These are the activations of a small neural network, seen along a few directions. Each row is one input.
In each table, some parts of the input vary, and every possible input appears once, in random order.
Descriptions start from the smaller parts, as in this example, which fits no table here: values(2) and (point or line(11) or (line(4) and ring(8))).
Shared parts are said once, and a part with two or three values counts as separate values.
(in the rows, 128 means zero)

Other details of the inputs shift rows strongly along three fixed directions, in all tables alike. That doesn't count.

A family of inputs:
x1: [146  84 127 121 135 142 173 132 148 132 138 123 108 135]
x2: [134 131 116 136 118 124 114 123  82 164  98 115 145 138]
x3: [151  84 100 131 144 141 135 124 123 175 128 145 120 127]
x4: [132 125 162 119 132 100 157 131 168  93 100  97 123 133]
x5: [152  83 131  99 120 135 136 136 144 125 134 126  97 146]
x6: [ 83 175 129 138 113 135  88 135 126 120 165 140 138  90]
x7: [128 135  98 142 145 108 116 122  92 154  92 119 128 135]
x8: [138 124 121 143 120 128 112 117  83 142  83 112 136 161]
x9: [131 125 146 118 145 109 148 117 140 107  99 112 155 143]
x10: [147  99  87 131 125 138 129 116 119 174 150 147 100 144]
x11: [161 103  90 124 141 133 126 137 121 165 122 143  93 140]
x12: [132  98 101 119 125 142 121 138 106 174 138 145  79 136]
x13: [126 131 106 146 145 125 135 121  90 138 106 123 149 135]
x14: [107 175 131 143 117 133  90 126 109 113 137 130 117 111]
x15: [133 127 153 120 122 132 130 118 125 102 102 116 138 146]
x16: [145  97  84 127 129 147 133 111 117 169 145 151 102 137]
x17: [ 84 174 126 140 110 138  89 132 122 115 159 138 131 105]
x18: [164  83  95 112 142 167 151 143 145 157 185 166  86 128]
x19: [141 112 167 125 142 110 165 136 158  87 108 118 156 128]
x20: [119 152 161 119 119  93 137 121 171  61 114 109 151 132]
x21: [124 124 163 120 119 114 138 130 132 109  98 111 141 158]
x22: [128 131 177  90 115 108 141 142 173  82 137 110 140 116]
x23: [ 88 172 136 146 120 147 110 134 109 117 163 144 144  93]
x24: [119 153 101 159 122 133 109 120  41 155  79 115 165 126]
x25: [140 127 132 127 129  93 141 119 130 108  80 111 128 149]
x26: [100 170 118 155 129 126  90 130 138 121 158 141 146  84]
x27: [129 103 157 100 123 137 150 131 153 115 135 131 118 143]
x28: [146 130 102 145 139 129 121 117  98 142  74 124 152 153]
x29: [104 175 129 161 129 130  96 125 135 129 164 143 150  93]
x30: [151  97 107 108 125 131 129 138 105 176 127 131  94 126]
x31: [133  97 192  80 126 122 169 139 189  89 140 124 128 133]
x32: [ 95 193 141 153 120 126 121 115 132  74 152 134 157 103]
x33: [128 120 153 117 127 100 136 137 120 120  77 108 133 141]
x34: [114 121 139 103 117 162 122 145 173 149 242 170  84  93]
x35: [ 98 179 134 150 116 158 101 125 109 100 171 143 132 100]
x36: [131 125 150 136 127 111 148 121 147 112  98  97 143 146]
x37: [142  91 161  95 132 139 175 130 203 107 167 126 104 124]
x38: [120 150 103 159 139 109 109 111  79 152  82 111 162 147]
x39: [146  85 103 108 142 120 141 131 137 151 131 127 111 141]
x40: [158 104  88 131 136 147 122 131 121 175 145 149 106 144]
x41: [139 123 109 152 142 103 118 128 100 152  72 118 138 131]
x42: [ 84 178 135 148 116 153 107 132 111 108 170 147 136 101]
x43: [121 129 140 130 125 112 138 127 157 101 112 102 136 127]
x44: [145 129 134 122 133 107 131 134 148  97  90 113 147 147]
x45: [120 138 123 113 118 161 114 129 132 152 194 154 113  91]
Description of these inputs: line(5) and (line(4) or values(5)).
Question: The inputs of x37 and x43 match in every part but the line(5) part. If x3 is changed in the same way as x37 into x43, which row does it become?
Answer: x26
Question: Change only the values(5) part in x7. List by row number the other rows that result.
Answer: x4, x11, x25, x41
Question: Which other rows agree with x32 in the line(5) part? List them by row number.
Answer: x1, x13, x18, x19, x23, x24, x35, x42
Question: Change only the line(5) part in x45. List by row number the other rows that result.
Answer: x2, x22, x24, x30
Question: Change only the line(4) part in x21. List by row number the other rows that result.
Answer: x2, x8, x34
